Each row below holds a small network's activations on one input, seen along a few directions.
Each table varies a few parts of the input and shows all the possible inputs, shuffled.
Descriptions start from the smaller parts, as in this example, which fits no table here: values(2) and (point or line(9) or (line(4) and ring(8))).
Shared parts are said once, and a part with two or three values counts as separate values.
In the rows, zero is written as 128.

Other details of the inputs vary at random and push rows far along two fixed directions, the same in every table; ignore that.

A family of inputs:
R1: 127,132,135,114,118,111,132,124,129,138,139,138,134,135,128
R2: 133,132,137,113,116,122,125,120,142,140,131,135,130,127,126
R3: 121,134,126,129,119,101,121,122,131,129,136,126,138,138,130
R4: 138,126,131,127,116,115,124,116,140,137,129,128,130,131,127
R5: 130,124,131,118,123,123,137,132,133,124,96,139,139,126,126
R6: 100,118,142,164,145,191,136,142,91,119,145,105,90,144,128
R7: 141,119,121,131,123,119,122,114,132,135,117,131,141,133,130
R8: 139,125,117,130,129,110,128,120,121,132,129,131,142,134,134
R9: 182,179,88,93,212,150,117,152,167,98,197,113,93,22,120
R10: 132,122,128,131,108,105,122,128,133,138,115,132,124,123,131
R11: 89,123,145,155,139,202,143,140,90,117,141,115,95,147,121
R12: 126,130,114,132,127,108,120,122,125,127,126,127,147,138,134
R13: 136,117,118,136,115,112,121,126,127,134,104,135,133,125,136
R14: 137,116,125,127,130,114,131,135,134,127,102,129,133,123,132
R15: 102,112,146,165,138,201,129,137,101,120,134,103,88,143,125
R16: 118,134,126,117,135,122,136,130,132,117,121,133,154,137,124
R17: 130,122,135,116,128,130,139,119,137,126,108,136,150,135,120
R18: 117,139,131,115,118,109,123,127,135,129,140,134,138,135,128
R19: 128,128,137,119,103,111,125,131,134,139,114,140,127,126,131
R20: 133,128,129,127,119,104,130,120,127,135,137,130,134,137,129
Description of these inputs: line(4) and line(5).
Changing only the line(4) part turns R9 into R15. The same change can be made to R16. Which row results?
Answer: R17
Start at R19 and move only the line(5) part, one step at a time. The first step leads to R10. Which rows follow, in order?
Answer: R13, R14, R5
Start at R1 and move only the line(5) part, one step at a time. The first step leads to R20. Which rows follow, in order?
Answer: R8, R6, R11

A family of inputs:
R21: 133,147,105,136,133,89,103,141,120,132,169,116,107,106,145
R22: 179,107,112,103,103,55,125,114,159,151,74,160,165,109,138
R23: 176,150,81,109,208,154,123,136,155,94,155,119,136,64,124
R24: 85,102,171,170,95,237,130,141,88,139,106,120,64,147,124
R25: 95,117,151,127,70,87,123,90,127,147,102,141,181,205,127
R26: 138,148,114,122,132,119,120,114,131,128,171,126,125,112,125
R27: 152,125,113,135,177,143,130,116,138,111,150,109,144,126,122
R28: 156,88,124,148,114,73,130,105,122,148,98,126,158,164,140
R29: 105,161,149,126,112,179,106,154,127,138,186,120,47,90,124
R30: 112,111,139,132,123,166,131,123,129,123,91,128,135,144,124
R31: 151,177,99,99,160,108,110,145,155,114,198,120,100,56,126
R32: 110,131,157,130,75,140,120,112,125,157,139,138,110,149,126
R33: 117,157,106,122,155,97,111,134,137,114,170,117,151,126,130
R34: 161,163,103,87,175,150,123,154,175,98,129,127,110,41,120
R35: 139,112,147,94,144,100,173,111,137,129,117,145,187,163,115
R36: 70,83,178,158,49,135,139,134,102,145,29,145,139,200,130
R37: 122,159,130,92,154,133,150,122,124,122,181,137,143,130,116
R38: 171,115,129,132,125,127,123,118,142,149,133,127,97,98,130
R39: 115,145,103,154,192,203,126,162,116,83,141,98,99,93,124
R40: 140,109,124,127,97,79,127,137,139,140,62,147,138,117,140
R41: 81,141,148,130,101,129,113,132,126,129,144,122,121,157,127
R42: 65,110,161,158,150,243,164,150,66,108,125,117,101,172,118
R43: 136,97,140,144,115,113,141,107,126,135,110,124,148,162,125
R44: 135,133,105,163,166,181,117,166,100,105,135,100,65,76,139
R45: 167,132,113,101,83,31,112,97,156,163,122,158,160,127,138
R46: 130,114,117,125,121,86,138,134,139,117,70,138,165,130,129
R47: 193,145,129,88,146,147,126,125,178,140,158,132,89,52,116
R48: 143,124,109,136,104,59,115,102,119,148,134,133,155,151,143
R49: 182,105,94,116,129,48,125,115,143,137,83,146,183,121,144
R50: 90,106,151,113,117,97,173,138,113,114,54,154,199,192,124
R51: 87,172,141,112,168,184,144,162,105,107,207,116,86,113,116
R52: 52,78,186,194,87,215,136,111,79,138,95,102,103,228,120
R53: 151,138,118,99,82,16,109,120,158,156,122,156,152,119,145
R54: 159,175,88,108,188,131,110,118,149,106,204,116,133,81,121
R55: 82,99,145,189,127,227,133,139,75,116,115,103,81,158,126
Changing only one part turns R34 into R30. The same change can be made to R40. Which row results?
Answer: R22
Describe the family of inputs behind these rows.
Answer: line(5) and (values(2) or ring(5))
Which other rows does R35 become when the values(2) part takes its other values? List them by row number.
Answer: R27

A family of inputs:
R56: 183,141,101,98,147,84,128,129,156,131,142,139,129,70,130
R57: 149,135,119,130,144,186,124,140,130,123,137,125,77,71,122
R58: 109,124,127,123,113,88,129,113,134,125,109,136,180,166,128
R59: 161,143,114,100,122,82,118,111,159,138,146,138,143,101,127
R60: 140,136,117,137,143,148,115,147,123,127,149,119,82,88,135
R61: 73,115,159,158,114,175,137,128,90,131,136,118,118,187,126
R62: 85,103,150,179,108,172,131,127,79,130,116,112,108,183,132
R63: 164,158,111,87,130,78,115,135,163,137,154,141,123,75,132
R64: 104,114,150,153,153,210,142,145,106,114,131,105,91,137,119
R65: 160,125,113,100,146,78,139,116,148,128,119,142,181,129,130
R66: 167,170,108,86,163,118,127,141,154,120,179,132,107,57,123
R67: 139,116,128,120,117,119,138,123,133,131,83,143,150,130,129
R68: 120,106,128,123,112,101,143,122,132,123,57,147,186,160,129
R69: 149,142,121,94,118,66,129,113,154,136,131,146,164,125,128
R70: 73,105,143,175,122,164,139,141,80,117,104,114,124,181,131
R71: 169,139,109,105,127,83,118,111,159,137,141,137,144,100,127
R72: 104,123,134,121,107,79,133,116,132,128,104,141,182,174,127
R73: 117,116,142,127,80,75,128,107,132,152,109,144,159,170,131
R74: 133,136,123,125,167,166,134,146,142,104,129,113,113,96,119
R75: 126,129,126,135,124,129,125,118,122,129,135,123,130,142,128
R76: 154,146,116,114,185,207,135,148,133,107,153,121,88,62,118
R77: 124,102,133,125,120,81,150,120,117,133,91,143,182,174,134
R78: 144,153,111,88,145,81,134,133,155,117,138,142,160,103,124
R79: 144,140,115,137,143,150,107,139,131,127,155,116,87,89,134
R80: 153,145,113,135,157,170,116,137,128,122,174,112,73,72,126
R81: 191,160,103,93,176,142,111,149,180,116,161,120,80,20,124
R82: 153,140,116,96,121,67,125,108,155,135,129,142,168,123,128
R83: 130,121,127,122,133,113,134,113,131,129,127,132,162,153,126
R84: 112,114,125,131,111,83,131,110,131,126,96,136,188,178,128
R85: 91,131,143,153,144,207,129,133,95,118,167,106,92,147,122
R86: 128,150,127,111,158,156,136,142,125,118,173,125,106,102,123
R87: 81,108,149,180,90,166,110,125,92,141,123,112,97,177,136
R88: 167,117,125,103,119,76,133,118,167,137,97,142,153,109,126
R89: 101,123,138,168,140,196,133,147,81,120,145,105,73,134,129
R90: 97,90,149,157,76,134,125,125,106,145,60,139,135,177,137
R91: 104,118,149,161,138,207,134,143,105,118,129,103,74,130,122
R92: 81,108,156,155,68,111,117,118,106,152,104,132,135,195,137
R93: 91,127,132,169,150,199,127,144,91,107,143,101,95,141,126
R94: 129,130,127,123,101,95,110,117,140,143,129,133,137,135,135
R95: 119,119,141,124,85,81,133,119,127,148,116,145,146,156,131
Changing only one part turns R89 into R56. The same change can be made to R62. Which row results?
Answer: R80
Changing only one part turns R75 into R87. The same change can be made to R67. Which row results?
Answer: R90
Describe the family of inputs behind these rows.
Answer: line(5) and (values(2) or line(6))
Which other rows agree with R74 in the line(5) part? List them by row number.
Answer: R58, R68, R70, R72, R78, R84, R93
Which other rows does R81 become when the values(2) part takes its other values? List them by row number.
Answer: R90
